These are the activations of a small neural network, seen along a few directions. Each row is one input.
Each table varies a few parts of the input and shows all the possible inputs, shuffled.
A made-up example of a description, with smaller parts first: ring(5) and (point or line(11) or (values(3) and line(6))).
Shared parts are said once, and a part with two or three values counts as separate values.

Other details of the inputs vary at random and push rows far along two fixed directions, the same in every table; ignore that.

Rows:
r1: | 33 |  2 |  9 | 11 | 21 |  0 | 32 | 44 | 10 |  0 |  9 | 28 | 19 |
r2: | 29 |  1 |  3 | -6 | 13 | 15 | -3 | -9 | -5 | -6 | 26 | -9 |  6 |
r3: | -18 |  14 | -16 |  10 |  10 | -24 |  19 |  38 |  70 |  -3 |  -4 |  26 |  -3 |
r4: | -34 |  -1 | -12 |   4 | -19 |  -4 | -18 | -24 |  38 |  -7 | -13 |   4 | -28 |
r5: |  26 |   0 |  -1 |  -8 |  19 | -15 |  -5 |   3 | -37 |  17 |  11 | -29 |  15 |
r6: |  38 |   1 |  28 |   1 |  27 |  10 |  14 |   1 | -54 |   6 |  32 |  -2 |   5 |
r7: |  -7 |   9 | -12 |  23 | -10 |  10 |  18 |  35 |  71 | -17 | -23 |  34 |   3 |
r8: |  55 |   3 | -10 | -24 |   2 |  21 |  13 |  31 | -19 |  12 |  28 |  12 |  37 |
r9: | -36 |  -4 |   3 |   2 | -10 |   3 |  -7 | -21 |  -5 |   1 | -10 | -21 |  -1 |
r10: | -31 | -11 | -12 |   3 | -28 |  -7 | -32 | -42 | -44 |   2 | -10 | -18 | -11 |
r11: | -34 | -10 |  11 |   0 | -12 | -22 | -34 | -38 | -34 |   1 | -28 | -23 | -20 |
r12: |  42 |   3 |   0 | -18 |   3 |  13 |  20 |  48 |  22 |   2 |   3 |   4 |  26 |
r13: |  19 | -11 |   8 | -24 |  -2 |   9 |  -6 | -26 | -19 |   2 |  24 |  -4 |  -8 |
r14: |  30 | -14 |   7 | -44 |   3 |  24 | -13 | -43 | -75 |  16 |  26 | -31 |   9 |
r15: | 35 | -9 |  3 | -6 | -6 |  8 |  6 |  8 | -5 | -3 | -5 |  9 | -6 |
r16: |  18 |  -2 |  14 |  11 |  10 |  13 |  11 |  14 | -16 |  -4 |  23 |  -3 |   1 |
r17: | -17 |  18 | -12 |   5 |   0 | -22 |  24 |  48 |  62 |  -4 | -20 |  21 |  14 |
r18: | -37 |  -1 |   5 | -15 | -18 |  20 | -15 | -51 |  -9 |   1 | -12 | -13 |  -6 |
r19: | -44 |  -6 |  -6 |   1 | -23 | -11 |  -7 |  -3 |  17 |  -8 | -26 |  -6 | -11 |
r20: |  42 |   7 | -20 |  -6 |   0 |  13 |  13 |  46 |  14 |   8 |  10 |  12 |  33 |
r21: | -22 |   4 |   5 |   3 |  13 |  -9 | -13 | -33 | -17 |  -6 |   7 |  -9 | -16 |
r22: |  49 | -25 |  31 | -17 |   9 |  -9 |  -7 | -28 | -94 |  11 |  17 |  -9 |  -8 |
r23: | -52 |  -2 | -18 |   1 | -19 | -10 | -14 | -28 |   0 |   0 | -14 | -22 | -12 |
r24: | -15 |  25 | -10 |  19 |  -6 |  18 |  33 |  35 |  85 | -15 |  -1 |  37 |   3 |
r25: | 34 |  7 | 11 |  7 |  7 | 25 | 10 | 10 | -2 | -5 | 20 |  3 |  7 |
r26: |  19 |   6 |  17 |  19 |  23 |   1 |   6 |  17 | -12 |   4 |  12 |   0 |   2 |
r27: | -31 |   2 | -17 |  -9 | -17 |   6 | -18 | -30 |   5 |   6 | -18 | -18 |  -9 |
r28: |  -6 |   9 | -12 |  14 | -11 |  14 |  28 |  32 |  70 | -16 | -15 |  43 |   6 |
r29: | -34 |  -9 |   3 |   4 |  -3 |  -2 | -26 | -48 | -29 | -13 |   7 | -22 | -25 |
r30: | -46 | -13 |  -6 |   5 | -15 | -15 | -20 | -28 |  11 |  -5 |  -8 |  -6 | -32 |
r31: | -35 |  13 | -20 |  12 | -15 | -22 | -12 |  -7 |   9 |   3 | -20 |   8 |   0 |
r32: | -40 |   6 |  -7 |  -3 | -13 |   9 | -16 | -48 |  18 | -16 |   0 |   0 | -21 |
r33: | -20 |  -5 |  -5 |  -4 | -26 |   3 |  -2 | -20 |  17 |  -8 | -26 |  21 | -25 |
r34: |  17 |  -3 |   4 | -19 |  15 | -10 |  -6 | -24 | -56 |  15 |  15 | -28 |  11 |
r35: |  40 |   9 |  16 | -11 |  31 |   2 |  28 |  36 | -11 |  13 |  24 |  -5 |  40 |
r36: |  -3 |   2 |   0 |  29 |  12 |  -8 |   9 |  34 |  32 |  -2 | -17 |  23 |   1 |
r37: |  -8 |   2 |  -7 |  21 |  -2 | -24 |   3 |  25 |  31 |  -1 | -26 |  20 | -15 |
r38: | -34 |  -2 |  -7 |  15 |   2 | -28 | -19 | -10 |  24 |   1 | -16 |   0 | -26 |
r39: |  55 |  -2 |  10 | -35 |   6 |  20 |  23 |  37 |  -5 |   6 |  19 |   4 |  31 |
r40: | -37 |   7 |  -4 |   2 | -17 |  13 |  -9 | -20 |  29 |  -2 | -23 |  -9 |  -2 |
r41: |  31 | -28 |  16 |  -9 |  -4 |  -2 |  -5 | -13 | -60 |   2 |   9 |  -9 | -14 |
r42: |  -5 |   6 |   9 |   7 |  13 |  -7 |  -2 |   5 |  -5 |  10 |  -6 | -15 |  13 |
r43: |  47 |   6 |  10 |   3 |  42 |  -5 |   7 |  32 | -12 |   3 |  35 |  -8 |  18 |
r44: |  35 |  14 | -15 |  10 |  12 | -17 |   8 |  49 |   3 |  14 |   8 |   5 |  30 |
r45: | -45 | -17 |   5 |  20 | -19 |   0 | -16 | -34 | -10 | -14 | -25 |   3 | -28 |
Each input here is: line(5) and (values(4) or ring(5)).
Changing only the line(5) part turns r24 into r26. The same change can be made to r32. Which row results? -> r43
Changing only the line(5) part turns r18 into r40. The same change can be made to r13. Which row results? -> r4
Change only the ring(5) part in r45. List by row number the other rows that result. -> r16, r29, r30, r41
Change only the line(5) part in r7. List by row number the other rows that result. -> r1, r28, r36, r45
List by row number the other rows that have the line(5) part in common with r17. -> r1, r3, r6, r21, r22, r31, r34, r35
Change only the values(4) part in r5. List by row number the other rows that result. -> r11, r42, r44
